A small network was trained on invented records. Each row is its activation on one of them, seen along a few directions.
After each row come some of the record's fields: ZURE, PELOG, VAGOZ, TEZ, BOPA, FALAN, LUKI, SEME.
The largest differences between rows may come from other fields.
Strong random noise was added to every row along 10 fixed directions; ignore it. To show where, here is one row again and again, with new noise each time:
[   4  428   88   63  261  328   17 -169  169  223  172  -13  474 -169
   38  214  146   89   52   30   45   -6   21   63  -40  -88  -87   84
  -70]
[-118 -155 -353  293   25 -160   52  -43  113  -23 -109  173  274  -13
  183  225    3  301 -263  -79   67  266  660   16   84 -184  559  -87
 -229]
[-301  -21 -136  476   85  388  -82   83 -182  -99  217  146 -252  255
  479 -249 -174 -105  411 -358  133  -64  240  278   75  174  302 -113
   94]
[ -82 -132   -4  282 -113 -139  -60  -91 -229 -451  137  164 -196  -57
  -49   47  -94   62   44    2  107  227   63   42 -189  165  104   -8
  -68]
[-256   44   64  422 -113    7   29   79  -76   77 -354  294  -29  175
 -111   78 -294  -15 -119  -67  -51  180  195  -27  -85  -97  118 -429
 -149]
[ -64 -185 -318  -59   39  365   67  206  187  457 -252 -132  -82  263
  454  -79   42 -249  179 -211   -6 -317  207  -37  212  -69  134 -183
   33]
[ -14  291 -181 -194  239  -80  -76 -212  299   82  -36 -116  164  327
  352   -7  442  147 -117  275 -364 -166 -125  182  270 -276  315  -28
  128]
[-279   84 -105  213    0   10  -92   42   18  164  -74   71  100   48
   -3    9 -193   70  -81  -68  -50  194  101    8   33 -153  227 -246
  -68]
[ 151  -25  -47   -5 -379   39   80  138  116 -231 -343  -45 -316  -23
  156  207  167  -65  106   79  152  104  -35 -312 -245  -12 -107  -52
  -87]
[ 416 -125 -102 -210  357 -212  464 -310  174 -139  315  136  286  -92
 -136   28  386   -1  -17   70  281 -244  433  262  218   78   99  175
 -195]
[  -4 -281 -302  -80  729 -113  -96 -282 -116  368  238  218  -87  -80
   59  149  101 -191   71  147 -173 -119   29   28   94  238  241    9
   35]
[ -90 -284 -395  287  289 -150  121  -51    2  165  176  294  240 -324
  -35  222 -162  151  -89 -204  323  334  745  -30   51   16  512  -41
 -303]

[ 134 -117  235  -52 -156  123  127   22 -102 -243  224 -110   75   48
 -129 -299  -62   -6   68 -176  158 -221  -14  288  117   97 -248  181
   37]
<ZURE:lene PELOG:ven VAGOZ:dalin TEZ:fekab BOPA:fasul FALAN:leb LUKI:zupim SEME:piz>
[  56  121  108 -375   -1  241 -209  345  146  574 -287 -216 -206 -313
  -63   29  -63 -148  199   19  -88  137 -518 -469 -146  -84 -424  172
  170]
<ZURE:vulo PELOG:ven VAGOZ:bez TEZ:zazi BOPA:sagit FALAN:lesuv LUKI:rekev SEME:piz>
[ 155   96 -188 -632 -116 -139  223  214  347  -92  333 -409 -319  245
  248 -731  347  -90  329 -110  273 -331 -218  316  583 -212  192   74
  239]
<ZURE:lene PELOG:vop VAGOZ:nezo TEZ:zazi BOPA:veliv FALAN:lesuv LUKI:rekev SEME:lepos>
[-222 -115   65  162  102   47 -304  -44 -208   79 -172   47   34  234
  148   50 -102  132 -212   85 -445  -71 -106   96   31  -12   97  -18
  150]
<ZURE:vulo PELOG:vop VAGOZ:dalin TEZ:fekab BOPA:fasul FALAN:lesuv LUKI:rekev SEME:lepos>
[  48 -210 -195 -250  163   87 -210   17  -43   94  396 -271   38 -276
  183   -6   83   82   93  -86  127  -83  -92  -44   72  112   20  358
   88]
<ZURE:lene PELOG:vop VAGOZ:bez TEZ:zazi BOPA:fasul FALAN:lesuv LUKI:rekev SEME:piz>
[ -49  253  158  102   82  -33  -66   -6   86  150 -244  120  140   18
  -46   85  -11  171 -156   85 -205  125   22  -50  -40 -157    2  -14
   18]
<ZURE:lene PELOG:ven VAGOZ:nezo TEZ:fekab BOPA:veliv FALAN:lesuv LUKI:rekev SEME:piz>
[-246 -386 -143  167  -66 -232  -73 -167 -229 -218  160  -14  292  209
  -87 -225 -247  128 -316  -87 -262  -30  287  382  189    2  289  -28
   21]
<ZURE:lene PELOG:ven VAGOZ:bizu TEZ:fekab BOPA:veliv FALAN:luk LUKI:zupim SEME:lepos>
[ 204  407  197   66 -472  137   80    4  250 -509 -325 -123  -48  270
  301  152  399  184  -14  170  -24  -36 -123  -21 -119 -193 -139   38
   14]
<ZURE:vulo PELOG:ven VAGOZ:dalin TEZ:zazi BOPA:sagit FALAN:leb LUKI:zupim SEME:lepos>
[-145 -174  -17  274  234   -5 -125  -61 -230  113  -67  249   61   81
   53  102 -163   44  -94  -49 -193   23  175   81  -33  100  153  -50
   12]
<ZURE:lene PELOG:vop VAGOZ:dalin TEZ:zazi BOPA:veliv FALAN:luk LUKI:tanom SEME:piz>
[-206  224  235   38  143  158 -195   35 -150  -65  383  -48 -239  260
   24 -463 -115   -6  233 -100  -23 -226 -474  359  254   25  -25  -65
  225]
<ZURE:vulo PELOG:vop VAGOZ:bizu TEZ:fekab BOPA:sagit FALAN:leb LUKI:guv SEME:lepos>
[  53  156 -216   79 -129  139  184  134  232  -52  -78   13   -4    8
  390  -22  135  105  139 -171  251   89  418  -41   99 -145  267   40
  -57]
<ZURE:vulo PELOG:vop VAGOZ:dalin TEZ:fekab BOPA:sagit FALAN:lesuv LUKI:rekev SEME:lepos>
[-126 -284    2  -52 -233  525 -206   67 -144  139  162 -457  430  -57
  120  -21 -215  -16  -74 -286    1 -347   11   92    7   84 -380  213
   59]
<ZURE:vulo PELOG:vop VAGOZ:nezo TEZ:fekab BOPA:sagit FALAN:lesuv LUKI:rekev SEME:lepos>
[ 277  253   66  -88 -223  -44  419  174  251 -244  -95   40 -332  105
   61 -271  205 -181  391  -84  338   -1   65  -20   33  -28  -48  -18
   13]
<ZURE:vulo PELOG:ven VAGOZ:dalin TEZ:zazi BOPA:sagit FALAN:tupip LUKI:tanom SEME:lepos>
[  79 -367  -56   25  300  -25   12 -343 -275 -141  361   63  257  -30
  -68  187   82  -46 -151   66  -57 -277  154  258   24  270   -6  111
  -49]
<ZURE:lene PELOG:vop VAGOZ:bez TEZ:zazi BOPA:lomuk FALAN:leb LUKI:zupim SEME:lepos>
[ 373 -161  199 -267 -372   70  463   27  100 -279   38 -222  173    7
 -313 -195   82 -156   30 -133  340 -339  120  132   73   45 -456   97
 -141]
<ZURE:vulo PELOG:ven VAGOZ:bez TEZ:zazi BOPA:fasul FALAN:leb LUKI:zupim SEME:lepos>
[ -55  132  256  103  -20   52  -26  -68 -174  -17   43   68   95 -157
 -300   11 -210 -102   40   16  -75  124 -195  -48 -224  122 -303   43
   32]
<ZURE:lene PELOG:ven VAGOZ:dalin TEZ:fekab BOPA:sagit FALAN:tupip LUKI:tanom SEME:lepos>
[-247  -11   13  229 -241  309 -100  146 -165    5   36 -115  -47   38
   49  -32 -287 -128  110 -205  115  -49  -61  -15  -92   72  -87 -198
  -10]
<ZURE:lene PELOG:vop VAGOZ:bizu TEZ:zazi BOPA:fasul FALAN:luk LUKI:zupim SEME:lepos>
[   8 -468 -301  -46 -231   21 -174  218  -74  -64  -28 -163 -233 -294
  228  227  -34   73  -24 -116  246  127  140 -323 -118  104   98  176
  -72]
<ZURE:lene PELOG:vop VAGOZ:nezo TEZ:zazi BOPA:fasul FALAN:lesuv LUKI:rekev SEME:lepos>
[ 154  310  256  207  599 -342  146 -423  -48   45  114  576  352 -333
 -514  426   58  174 -222  342  -37  328  185   17 -168   63   37   55
 -224]
<ZURE:vulo PELOG:vop VAGOZ:nezo TEZ:fekab BOPA:sagit FALAN:tupip LUKI:guv SEME:piz>
[ -94  119  121 -312  -19 -145  152   73   28   85  246 -142 -220  410
 -281 -695 -136 -308  144  -60   -4 -349 -404  376  433  -78  -63 -372
  142]
<ZURE:vulo PELOG:vop VAGOZ:bez TEZ:fekab BOPA:fasul FALAN:leb LUKI:zupim SEME:piz>
[  18  -96    6  210 -188  116 -129  112 -151 -209  -68   65 -227 -201
  129  254  -55   39   80  -55  139  236   22 -248 -302  149  -56   95
  -37]
<ZURE:lene PELOG:vop VAGOZ:dalin TEZ:zazi BOPA:veliv FALAN:leb LUKI:zupim SEME:piz>
[  -2 -298 -132 -198  116  -45 -320 -102 -107   47  214 -263  227 -284
   -3  194   25  202 -175   92 -186   56 -163 -115  -73   31  -37  347
   71]
<ZURE:lene PELOG:ven VAGOZ:bez TEZ:fekab BOPA:veliv FALAN:leb LUKI:guv SEME:lepos>
[  -1   62  -77  268  -80  250  104  119  -25   38 -117  120 -153 -208
  197  234  -72 -160  311 -130  238  183  222 -263 -305  140  -29  -29
  -79]
<ZURE:lene PELOG:ven VAGOZ:nezo TEZ:fekab BOPA:veliv FALAN:tupip LUKI:tanom SEME:lepos>
[ 118  206  236   89  -37   56   51 -162   -3 -331  324  -14  369 -207
 -123   53  101  285  -61  -34  238   43  128  191  -44   19 -121  276
  -70]
<ZURE:vulo PELOG:vop VAGOZ:nezo TEZ:fekab BOPA:fasul FALAN:lesuv LUKI:rekev SEME:lepos>
[-130   25  105  290  -96   37  -40   17 -192 -113   56  180 -147 -144
 -196   89 -281  -77  100  -93  177  245   -1 -117 -276  148 -112 -178
 -133]
<ZURE:lene PELOG:ven VAGOZ:bez TEZ:fekab BOPA:lomuk FALAN:leb LUKI:guv SEME:piz>
[-148  102  306  -43  -88   72 -202   42  -20  352 -343  -94  277    7
 -357  145 -221   53 -362  143 -368    7 -375 -119  -49 -199 -321 -149
   26]
<ZURE:lene PELOG:ven VAGOZ:nezo TEZ:fekab BOPA:sagit FALAN:leb LUKI:zupim SEME:lepos>
[-442 -217  -64  449  -26  392 -363   47 -342   57  -30    4  -47  290
  366  -97 -372  -23   40 -265 -268  -73   58  153  -43  129   87 -108
  167]
<ZURE:lene PELOG:ven VAGOZ:dalin TEZ:fekab BOPA:lomuk FALAN:leb LUKI:guv SEME:lepos>
[ 116   71    7 -303  130 -251   32 -152  101  222 -345   34 -233  225
 -150  179  207 -274 -150  455 -332 -206 -414 -203  -33  -47 -158 -346
   12]
<ZURE:vulo PELOG:vop VAGOZ:bizu TEZ:fekab BOPA:lomuk FALAN:tupip LUKI:guv SEME:piz>
[-108 -577  -83  209 -135  -16  -90  -30 -357 -315  -34   54 -349  328
  160 -131 -164 -136  -33 -124  -92 -283  134  192   34  290   22  -73
   71]
<ZURE:vulo PELOG:ven VAGOZ:nezo TEZ:zazi BOPA:fasul FALAN:lesuv LUKI:rekev SEME:lepos>
[ 105 -435  -68  -33 -228  188  101   48  -28 -147   83 -236  243   13
   94  -62  -18   35  -97 -248  155 -258  346  154  123   75  -67  208
  -47]
<ZURE:lene PELOG:ven VAGOZ:nezo TEZ:fekab BOPA:fasul FALAN:leb LUKI:zupim SEME:lepos>
[-233  389  114   81   80  -33 -331 -150  -60 -168   69  -53    2  138
  176  -98   48  144   12  206 -477  169 -382  109  -90  -49   91  175
  261]
<ZURE:lene PELOG:ven VAGOZ:nezo TEZ:fekab BOPA:sagit FALAN:tupip LUKI:tanom SEME:piz>
[-105  316  268  238 -175  -37  -91 -244  -70 -535  232  -53  348  207
  -57   18   73  395 -262  109  -57  -38  -83  372   58 -149   24  -12
  -33]
<ZURE:vulo PELOG:vop VAGOZ:nezo TEZ:fekab BOPA:sagit FALAN:leb LUKI:guv SEME:lepos>
[  79  -45  -13  -65 -175  -31  130  198  145   35 -118  -13    2 -118
  -33   29   12  133  -88  -85  266   51  178  -92   96 -151   69  -27
 -140]
<ZURE:vulo PELOG:vop VAGOZ:nezo TEZ:fekab BOPA:fasul FALAN:lesuv LUKI:rekev SEME:lepos>
[-262 -152  -55  158 -165  389 -168  193 -184   31    8 -153 -247  319
  355 -293 -216 -194  248 -301  -42 -225  -99  118   72   98  -28 -123
  198]
<ZURE:lene PELOG:vop VAGOZ:dalin TEZ:zazi BOPA:veliv FALAN:leb LUKI:guv SEME:lepos>
[-109 -296  -52 -187  370  159 -137  116 -197  331  161  -18 -411  309
  220 -484  -99 -324  318 -143 -200 -439 -250  246  303  210   20  -10
  315]
<ZURE:vulo PELOG:vop VAGOZ:bez TEZ:fekab BOPA:lomuk FALAN:lesuv LUKI:rekev SEME:piz>
[-207 -194 -308  111  225  263 -413  205  -14  420  -31  -47 -183 -185
  487  207  -73   87  121 -111  -63  162    0 -270  -23   22  301  155
  111]
<ZURE:lene PELOG:ven VAGOZ:bizu TEZ:fekab BOPA:fasul FALAN:tupip LUKI:guv SEME:lepos>
[  55 -164  -51   37  -14 -511  142  -42  -71 -256 -215  337 -495  167
 -199  -71   26 -118   -2  158  -40  138  -31  -63  -33   64  204 -283
  -67]
<ZURE:vulo PELOG:ven VAGOZ:bez TEZ:zazi BOPA:fasul FALAN:luk LUKI:tanom SEME:lepos>
[-153 -342 -264 -428 -508 -330  -20  318  -32  -46  327 -473 -202 -261
 -383 -489 -384 -155   70 -217  308  224 -260 -144  101  -43  -13  -64
  -22]
<ZURE:vulo PELOG:vop VAGOZ:dalin TEZ:fekab BOPA:fasul FALAN:tupip LUKI:tanom SEME:piz>
[ 207 -481 -228 -277  -11 -229  -26   41    0 -134 -132  -59 -403   23
  203    0  238  -26    8  100  -35  -96   20  -97   73  109   97  216
   80]
<ZURE:vulo PELOG:ven VAGOZ:nezo TEZ:zazi BOPA:fasul FALAN:lesuv LUKI:rekev SEME:lepos>
[-118 -114   67   23 -144 -677 -135   17 -217 -321  233  139 -248 -339
 -638  -77 -323  196 -194  105  184  561 -172 -123 -120   11  127  -93
 -118]
<ZURE:vulo PELOG:vop VAGOZ:bizu TEZ:fekab BOPA:fasul FALAN:lesuv LUKI:rekev SEME:piz>
[-192   57  -59  147 -147  227 -198   71  -52 -175  322 -236  167  -37
  227  -78  -72  236    5 -204  142   48   66  168   60  -52  141  134
   24]
<ZURE:lene PELOG:vop VAGOZ:bizu TEZ:zazi BOPA:lomuk FALAN:leb LUKI:zupim SEME:piz>
[ -84  615  -29   26 -303  211  181  261  427  223 -369 -106  119  122
  242   -4   98   -2  133  -65  107  159   44 -203   24 -409  116 -263
  -35]
<ZURE:lene PELOG:vop VAGOZ:bez TEZ:zazi BOPA:sagit FALAN:tupip LUKI:tanom SEME:lepos>
[  35 -180 -190 -384  -16 -195  -24 -177    3 -157  454 -338  257 -136
 -130 -192  100   53  -70   40  -11  -91 -156  167  130   11   19  207
   22]
<ZURE:lene PELOG:ven VAGOZ:dalin TEZ:fekab BOPA:lomuk FALAN:luk LUKI:tanom SEME:lepos>

Which values does each new row have?
[ 180 -233 -371 -194  -59  170   16   -9  116 -206  418 -331   44 -320
  344    0  246   30  298 -214  374  -26  217  -51  -13  172   94  459
  -21]
<ZURE:vulo PELOG:ven VAGOZ:nezo TEZ:zazi BOPA:fasul FALAN:luk LUKI:tanom SEME:lepos>
[-358  387  184  423 -245  103 -288   19 -143 -526  143   34 -139  322
  308 -200  -41  314   29  -46  -64   95 -179  314    0 -100  215  -93
  129]
<ZURE:lene PELOG:vop VAGOZ:bizu TEZ:zazi BOPA:lomuk FALAN:lesuv LUKI:rekev SEME:lepos>
[  93 -345  -12  106  260 -194  342 -111 -230  137 -285  475 -346  250
 -185   75  -60 -520   41  104  -80 -270  181    0  -52  293  -29 -428
 -105]
<ZURE:lene PELOG:vop VAGOZ:bez TEZ:zazi BOPA:lomuk FALAN:tupip LUKI:tanom SEME:lepos>
[ 111  -54    1 -210   91  224    5   45   32  245   89 -195   22 -116
    2   -3   20 -154   98  -58   49 -213 -106  -50   32   64 -244  101
   67]
<ZURE:lene PELOG:ven VAGOZ:bizu TEZ:fekab BOPA:veliv FALAN:leb LUKI:zupim SEME:piz>
[ -53  -91  190  -21   78  548 -194    4 -169  405  -72 -193  170  -73
  -10  208 -148 -231   48  -25 -202 -314 -323 -103 -171  152 -513   34
   94]
<ZURE:lene PELOG:ven VAGOZ:bizu TEZ:fekab BOPA:veliv FALAN:leb LUKI:zupim SEME:lepos>
[-437   64 -105  153  262  429 -311  -47 -156  369  387 -178  278  228
  268 -235 -261  -68  110 -213 -221 -250 -144  346  260   11  135 -101
  182]
<ZURE:vulo PELOG:vop VAGOZ:dalin TEZ:fekab BOPA:sagit FALAN:tupip LUKI:guv SEME:lepos>
[  80  121 -125 -193  122   67  104   60  109  141  223  -82 -145 -128
   62 -155   83 -204  340  -94  210   24  -56  -53   66   46   24   29
   79]
<ZURE:lene PELOG:vop VAGOZ:bez TEZ:zazi BOPA:veliv FALAN:leb LUKI:zupim SEME:piz>
[-108 -176  -50  125 -153  -26   -6  227   -6  107 -483  154 -448  388
  173 -140 -146 -110  -37  -70 -123  -78   30  -88  112  -80  114 -328
   33]
<ZURE:lene PELOG:ven VAGOZ:dalin TEZ:fekab BOPA:sagit FALAN:leb LUKI:guv SEME:lepos>
[ -29  -33 -114  105 -202 -204  -87  108   68 -138 -477  141 -534  212
  240  124  105  -24  -19  191 -168  169 -108 -283 -109  -70  226 -223
   14]
<ZURE:lene PELOG:ven VAGOZ:bizu TEZ:fekab BOPA:fasul FALAN:tupip LUKI:guv SEME:lepos>
[ 281  147   47 -186  -74 -116  412   62  248  -18 -138   67 -214   43
 -171  -88  192 -237  235   25  309 -108   11  -70   29  -17 -139 -185
 -107]
<ZURE:vulo PELOG:ven VAGOZ:nezo TEZ:zazi BOPA:fasul FALAN:luk LUKI:tanom SEME:lepos>
[ 250 -263  -35  137  -19  113   48   65   21  -62 -603  200 -322  164
  396  399  231  -69   18  112 -164  -98  234 -320 -247  132  -46   93
  -35]
<ZURE:lene PELOG:ven VAGOZ:bez TEZ:fekab BOPA:sagit FALAN:leb LUKI:guv SEME:piz>
[ 266   46 -263 -162  185 -100  -75 -110  212  -60 -251   60 -425   17
  508  489  592   -9   62  417  -71  -35 -135 -362 -133   34  189   70
   16]
<ZURE:lene PELOG:vop VAGOZ:bizu TEZ:zazi BOPA:fasul FALAN:tupip LUKI:guv SEME:lepos>
[ 222  223   99 -294  160   35   87 -311  199   63 -113 -168  400  281
   83  132  447   12 -206  307 -353 -460 -203  126  108 -102 -173   53
   28]
<ZURE:lene PELOG:vop VAGOZ:dalin TEZ:zazi BOPA:fasul FALAN:luk LUKI:tanom SEME:piz>
[-111  143   -4   90  230 -376 -120 -263 -101 -246  261  149   98   29
  -76   43  111  265 -233  230 -153  133  -84  201   86  -63  341  -11
   11]
<ZURE:lene PELOG:vop VAGOZ:bizu TEZ:zazi BOPA:fasul FALAN:tupip LUKI:tanom SEME:lepos>
[ 148  -62 -109  -42  464  -79   99 -166  115  216 -102  216  -85  353
  245  103  317  -33 -107  147  -98 -395  158  145  294  -14  234 -164
    6]
<ZURE:lene PELOG:vop VAGOZ:bizu TEZ:zazi BOPA:fasul FALAN:leb LUKI:guv SEME:piz>
[ 332 -589 -187 -312  332  299   34 -233  -35  111  181 -198  268   23
  322   78  329 -192   46  -31 -171 -594  178  157  133  320 -193  525
   99]
<ZURE:vulo PELOG:ven VAGOZ:bez TEZ:zazi BOPA:sagit FALAN:tupip LUKI:guv SEME:lepos>
[-258  183 -203  302  124  -62 -227  -88  -75 -384  497   53  -26   32
  370 -196    3  315  170 -143   54  257  163  272   93   29  560  180
   95]
<ZURE:vulo PELOG:vop VAGOZ:nezo TEZ:fekab BOPA:sagit FALAN:luk LUKI:tanom SEME:piz>
[ 106  529  262  -23 -194   41  206  176  155 -344  204    7 -413  -15
  -30 -436  108  -94  535 -103  382  146 -286   78  -15   -7 -111   50
  115]
<ZURE:vulo PELOG:ven VAGOZ:bizu TEZ:zazi BOPA:fasul FALAN:tupip LUKI:tanom SEME:lepos>
[ 260  -91  191  293  217  149   38 -336 -107 -326 -162  267  299  150
  275  315  308  232 -187  104 -267 -194  411  207 -104  171  -65  413
   22]
<ZURE:vulo PELOG:ven VAGOZ:dalin TEZ:zazi BOPA:sagit FALAN:lesuv LUKI:rekev SEME:piz>
[ 202   98   21 -314  -15 -367   87 -149  168 -285   77 -142  -15  153
  -92  -63  347  153 -180  303  -75 -132 -190  130  202 -159   94   33
   44]
<ZURE:vulo PELOG:vop VAGOZ:bizu TEZ:fekab BOPA:fasul FALAN:leb LUKI:zupim SEME:lepos>
[-181  369  108  387 -116  205 -137   78   18  -38 -321  192  -98  128
  242  248  -23  130   32   45 -102  223  -48 -162 -198 -141   91 -212
  -31]
<ZURE:vulo PELOG:vop VAGOZ:bez TEZ:fekab BOPA:sagit FALAN:leb LUKI:guv SEME:lepos>
